A small network was trained on invented records. Each row is its activation on one of them, seen along a few directions.
After each row come some of the record's fields: Kasun, Rekub, Big, Zeguz, Lavaz, Sare.
Other fields move the rows too, some of them a lot.
Random noise pushes rows far along 2 fixed directions. That doesn't count. These rows show it; they differ only by the noise:
[  -8 -187 -242  -29   67  116 -270 -357 -300 -449 -161 -343  292 -130
  -38  118  -30  -52  -87  320]
[ -25 -150 -111  -89   14   63 -246 -195 -185 -296 -125 -176  196 -126
  -62   71  -45  -36  -41  265]
[ -38 -128   20 -195 -123   21 -293  -60  -54 -199 -131  -32  154 -141
  -85   77 -104  -64   11  237]
[ -65  -33  136  -66  167  -73   16  201  -16  169   70  213 -150  -64
 -114 -178   56  130   28   74]

[  38  -12  383 -423  -64   27  -49  252  327  418   81  427 -209  -99
   17  -93  -37  -10  121   38]  Kasun is w3, Rekub is h2, Big is b4, Zeguz is g1, Lavaz is y1, Sare is n2
[-172  -96  199  228 -165 -214   90  341   81  -45   41  218  -90   36
  -93 -138  -92   71  -88   43]  Kasun is w3, Rekub is h3, Big is b3, Zeguz is g1, Lavaz is y2, Sare is n2
[   6 -194 -491  314  430  -65  -66 -143 -384 -377  220 -246  282  -89
 -246 -147   84   -2  -72 -177]  Kasun is w3, Rekub is h3, Big is b3, Zeguz is g2, Lavaz is y2, Sare is n2
[-107  -71  140  323   98 -109  149  234  155   36  -25    8 -168 -157
   -6 -152  100  173    2  122]  Kasun is w3, Rekub is h3, Big is b4, Zeguz is g1, Lavaz is y1, Sare is n2
[ -52 -175  -70 -306 -143 -185 -393  243   85  -67  135  276  236 -228
 -341  -31 -226 -134  104 -208]  Kasun is w3, Rekub is h3, Big is b3, Zeguz is g2, Lavaz is y2, Sare is n2
[ -49  -37  -51  218  684  112  353  -51  -35  248   78  167 -252  -26
   -6 -240  330  377  -16  -70]  Kasun is w4, Rekub is h2, Big is b4, Zeguz is g2, Lavaz is y1, Sare is n2
[  82  107 -278   40 -378 -191  -52    1  -58 -222   66 -332  195  120
 -143   59  -97 -274  -58 -163]  Kasun is w1, Rekub is h5, Big is b5, Zeguz is g1, Lavaz is y2, Sare is n1
[ 212  102 -245  -64  471   92  122 -144 -228  177  167  -52 -165  140
   55   -7   63  230    9 -151]  Kasun is w3, Rekub is h4, Big is b1, Zeguz is g2, Lavaz is y1, Sare is n1
[   9  150  166  -65 -138  -38  180  124   83  197  -47  107 -114  -99
   20  -75   46   51  -35 -142]  Kasun is w5, Rekub is h5, Big is b5, Zeguz is g1, Lavaz is y1, Sare is n1
[ 242   53 -114   87  537   98  383 -101 -335  236  102  -61 -265  183
   43 -145  181  259  -91 -125]  Kasun is w3, Rekub is h4, Big is b1, Zeguz is g1, Lavaz is y1, Sare is n1
[-197 -249  119   24  -45  129 -400 -288   38 -186 -167 -107  262 -403
    9  300  -80  157 -110  261]  Kasun is w1, Rekub is h3, Big is b3, Zeguz is g2, Lavaz is y1, Sare is n2
[ -14  147 -106  -15  287  253  369 -378 -197   80    2 -251 -111  181
  160  125  104   -7   31   68]  Kasun is w2, Rekub is h2, Big is b4, Zeguz is g2, Lavaz is y1, Sare is n1
[ -73  150  328    5 -659 -314 -115  664  500  264  102  268 -133   93
 -248 -111 -209 -340  175 -293]  Kasun is w1, Rekub is h3, Big is b3, Zeguz is g1, Lavaz is y2, Sare is n2
[-100  -30  197   13 -166   97 -109  -42  318  -52 -211   -5   92  -65
   80  165  -51  202  -11  360]  Kasun is w3, Rekub is h2, Big is b4, Zeguz is g1, Lavaz is y2, Sare is n1
[  15   44  407   16 -318 -249   80  318  173  113   31  342 -180  -18
  -41  -49  -94   73  -47  -77]  Kasun is w3, Rekub is h5, Big is b5, Zeguz is g1, Lavaz is y1, Sare is n1
[ -10  -68 -107   44  -83 -136  -25  217  -36   -8  136  242  -72  -39
 -163  -39   65  -14  -70 -222]  Kasun is w4, Rekub is h3, Big is b5, Zeguz is g2, Lavaz is y1, Sare is n2
[  88 -129 -361 -246  405  162   18 -514 -396 -183  160 -255  216  -57
    1   34  114   58    4  114]  Kasun is w3, Rekub is h2, Big is b4, Zeguz is g2, Lavaz is y2, Sare is n1
[ -87 -111   95  184   12 -127   52  -93   -8 -204 -101 -120   26 -214
  107   17  -23  161   41  171]  Kasun is w3, Rekub is h5, Big is b4, Zeguz is g2, Lavaz is y1, Sare is n1
[ 152  312  164 -107 -235    9  246  -21   70  197 -191 -241 -147  412
  244   49  -67 -209   57   61]  Kasun is w1, Rekub is h4, Big is b2, Zeguz is g1, Lavaz is y2, Sare is n1
[ -35   85  386   83  293   69  111  201  106  393  110  349 -251 -121
   23 -231   30  356 -118   74]  Kasun is w3, Rekub is h3, Big is b3, Zeguz is g1, Lavaz is y1, Sare is n2
[ -18 -144 -242 -236 -132  -52 -449 -177  -72 -201   49  -90  284 -175
 -285  146 -200 -293    3 -134]  Kasun is w1, Rekub is h3, Big is b3, Zeguz is g2, Lavaz is y1, Sare is n2
[ -25  199  -38  513   -9  -98  238 -106  -17 -195  -48 -249 -110  148
  234  -52   22  171  -49  247]  Kasun is w3, Rekub is h5, Big is b4, Zeguz is g1, Lavaz is y1, Sare is n1
[ -51    4 -237  116  504   96  -34  -70 -204   15  216   83  -44 -138
  -64 -150   91  231  -59 -130]  Kasun is w4, Rekub is h3, Big is b3, Zeguz is g2, Lavaz is y1, Sare is n2
[ -11   29 -173 -152    5  109 -392 -194 -109 -249  -83  -88  200 -111
   18  131  -49 -114  114   87]  Kasun is w4, Rekub is h3, Big is b4, Zeguz is g2, Lavaz is y2, Sare is n2
[  65  174 -289  -80  431  -43  404   51 -288  385  210   -7 -319  252
   83 -285  288  140  -20 -351]  Kasun is w5, Rekub is h4, Big is b1, Zeguz is g2, Lavaz is y2, Sare is n1
[ 141  198   -6 -420  129   58  300   32  -74  650  211  271 -378  305
   35  -44  109 -131  202 -258]  Kasun is w2, Rekub is h1, Big is b2, Zeguz is g2, Lavaz is y1, Sare is n1
[ -37  -37  272 -111  -24  -53  -92  230  129  152   12  274 -201 -130
  -95  -78  -32   62   57   96]  Kasun is w3, Rekub is h3, Big is b4, Zeguz is g1, Lavaz is y1, Sare is n2
[  64  159  190 -259    2  175  -21   47  163  253  -86  291  -78  131
    6  -58   35   21   61   35]  Kasun is w4, Rekub is h2, Big is b4, Zeguz is g1, Lavaz is y2, Sare is n2
[  46 -240 -694   28  485   73 -267 -585 -569 -544    6 -506  432 -168
  -98   53   63  -65  -78  118]  Kasun is w3, Rekub is h3, Big is b4, Zeguz is g2, Lavaz is y2, Sare is n2
[ -16  -44  -89 -226    0  186 -128 -248  -11 -238 -113 -132  108  -12
  189  135  -36 -155   12  117]  Kasun is w4, Rekub is h2, Big is b4, Zeguz is g2, Lavaz is y1, Sare is n2
[ -95  -43  -24 -219  298  -60 -214  147   -1  181  254  328   37 -178
 -198 -110  -75  224   35 -122]  Kasun is w3, Rekub is h3, Big is b3, Zeguz is g2, Lavaz is y2, Sare is n2
[-216 -229  328  276 -270   90   -1  -58  168 -413 -340 -257  108  -52
  230  149   -3  123 -101  479]  Kasun is w3, Rekub is h2, Big is b4, Zeguz is g1, Lavaz is y2, Sare is n2
[  84  -58 -242 -346  -31  197 -302 -298   31 -205 -140  -16  223  -49
  -48  176  -93 -192   72   16]  Kasun is w4, Rekub is h2, Big is b4, Zeguz is g2, Lavaz is y1, Sare is n2
[  36  -69  -47   77 -618 -253 -255   55   60 -560 -104 -209  337  -38
  -83  223 -214 -292    9  -85]  Kasun is w3, Rekub is h5, Big is b5, Zeguz is g2, Lavaz is y2, Sare is n1
[   4   79   83  132   30 -219  296  347  -18  190  236  165 -216   96
 -149 -235  109  237  -58 -186]  Kasun is w3, Rekub is h5, Big is b5, Zeguz is g1, Lavaz is y2, Sare is n1
[ 166  248 -277 -393   48  289 -125 -506 -164   10 -165 -190   33  161
  223  234  -62  -27  124   89]  Kasun is w5, Rekub is h4, Big is b2, Zeguz is g2, Lavaz is y1, Sare is n1
[ -20 -113  138 -204 -298   81 -335   13   73 -158 -199  150  180 -264
  -81   49 -228 -106  -52   77]  Kasun is w4, Rekub is h3, Big is b3, Zeguz is g1, Lavaz is y1, Sare is n2
[  12 -260 -330  170  -28  155 -152 -325 -114 -463 -115 -178  313  -62
  -70  122  -32  -72 -112   15]  Kasun is w4, Rekub is h2, Big is b3, Zeguz is g2, Lavaz is y1, Sare is n2
[  55   54 -165  -21  405   15  -28 -261 -226    5  157  -90  -34 -143
   65  -79   32  240   66   56]  Kasun is w3, Rekub is h5, Big is b4, Zeguz is g2, Lavaz is y1, Sare is n1

Which values does each new row have?
[-100  165  230  187 -142  132   31  -81  118  -25 -123 -189  -85  102
  174  104  -49   39 -215  263]  Kasun is w1, Rekub is h3, Big is b3, Zeguz is g1, Lavaz is y1, Sare is n2
[ -17  -82 -290  295  129 -118   68  129 -117 -187  159 -163  126  -26
 -181 -185   16  -23  -91  -73]  Kasun is w3, Rekub is h3, Big is b3, Zeguz is g1, Lavaz is y2, Sare is n2
[  10 -193 -245   45  377  164   66 -250 -263  -89   61  -75   36  -81
   96  -54  197   73  -27   54]  Kasun is w4, Rekub is h2, Big is b4, Zeguz is g2, Lavaz is y1, Sare is n2
[ -92   27 -167  665  470  -75  461   72 -191  104  248 -222 -298  151
 -110 -375  270  211 -234 -113]  Kasun is w1, Rekub is h3, Big is b3, Zeguz is g1, Lavaz is y1, Sare is n2
[  23   -7 -243   -8 -280  -32 -255 -205  -35 -275 -114 -386  171   -3
  -51  152 -123 -359  -12  125]  Kasun is w1, Rekub is h3, Big is b4, Zeguz is g1, Lavaz is y1, Sare is n2
[  42  223  -90  311 -236  -64  333   54   27  -59  -67 -153 -132  161
   32 -115  114  -23 -128  -86]  Kasun is w5, Rekub is h5, Big is b5, Zeguz is g1, Lavaz is y1, Sare is n1
[ 121   -4   43   82   84  -85  217  201   12  117    2  -30 -135  107
  -13  -27   64  124  102 -204]  Kasun is w3, Rekub is h4, Big is b1, Zeguz is g2, Lavaz is y2, Sare is n1
[-120 -278  204   48 -122  249 -410 -276  -21 -408 -262 -113  235 -373
   92  277 -164  230 -192  486]  Kasun is w3, Rekub is h3, Big is b3, Zeguz is g1, Lavaz is y1, Sare is n2
[-174 -277  123 -224 -118  -95 -356  155  167 -113  -50  208  239 -380
 -230   64 -184  102   42   20]  Kasun is w3, Rekub is h3, Big is b3, Zeguz is g2, Lavaz is y2, Sare is n2
[ 247  -87 -510 -266  -35   26 -198 -296 -320 -323  -58 -367  332  113
  -54  214 -150 -211   29 -115]  Kasun is w3, Rekub is h4, Big is b1, Zeguz is g2, Lavaz is y2, Sare is n1
[ 259 -112 -460   33  185   -3   30 -235 -373 -153   57 -241  106  114
  -13   99   10  -48  -26 -130]  Kasun is w3, Rekub is h4, Big is b1, Zeguz is g2, Lavaz is y1, Sare is n1
[-113 -327  -51   42  223  185 -408 -450 -146 -408 -240 -218  319 -472
   99  298    3  258  -70  458]  Kasun is w3, Rekub is h3, Big is b4, Zeguz is g2, Lavaz is y1, Sare is n2
[-181 -340  153  175   -2  -85 -206  132  104 -162  -26  165   85 -401
 -120    1  -61  245  -41   96]  Kasun is w3, Rekub is h3, Big is b3, Zeguz is g2, Lavaz is y1, Sare is n2
[ -29   33  171  -62  -25 -231    7  568  215  323  239  423  -86  -70
 -274 -273  -80  -22   83 -269]  Kasun is w3, Rekub is h3, Big is b3, Zeguz is g1, Lavaz is y2, Sare is n2
[  54   48  193   -3 -271  -98  218  290   94  209  -71   26 -209  164
  157  -48   89   99  -68   58]  Kasun is w3, Rekub is h4, Big is b1, Zeguz is g1, Lavaz is y2, Sare is n1
[  16  -20 -238 -224   73   21 -254   82  -64  -13  148  173  138 -151
 -188  -23 -102 -100   41 -227]  Kasun is w4, Rekub is h3, Big is b3, Zeguz is g2, Lavaz is y1, Sare is n2
[ 205  258   72 -217 -390   70  131  139    3  175 -175  -34 -129  317
  111   24  -60 -230   96 -180]  Kasun is w5, Rekub is h4, Big is b1, Zeguz is g1, Lavaz is y2, Sare is n1
[ -52 -316 -163  122  354  214 -103 -467 -251 -409 -113 -376  280 -188
   95   98  170  160  -65  281]  Kasun is w3, Rekub is h2, Big is b4, Zeguz is g2, Lavaz is y2, Sare is n2
[ 107  101  -41  -73   16 -137  217   -3  -33  225   26  -46 -230  242
   82    9  -53 -143  138 -146]  Kasun is w1, Rekub is h4, Big is b2, Zeguz is g2, Lavaz is y1, Sare is n1
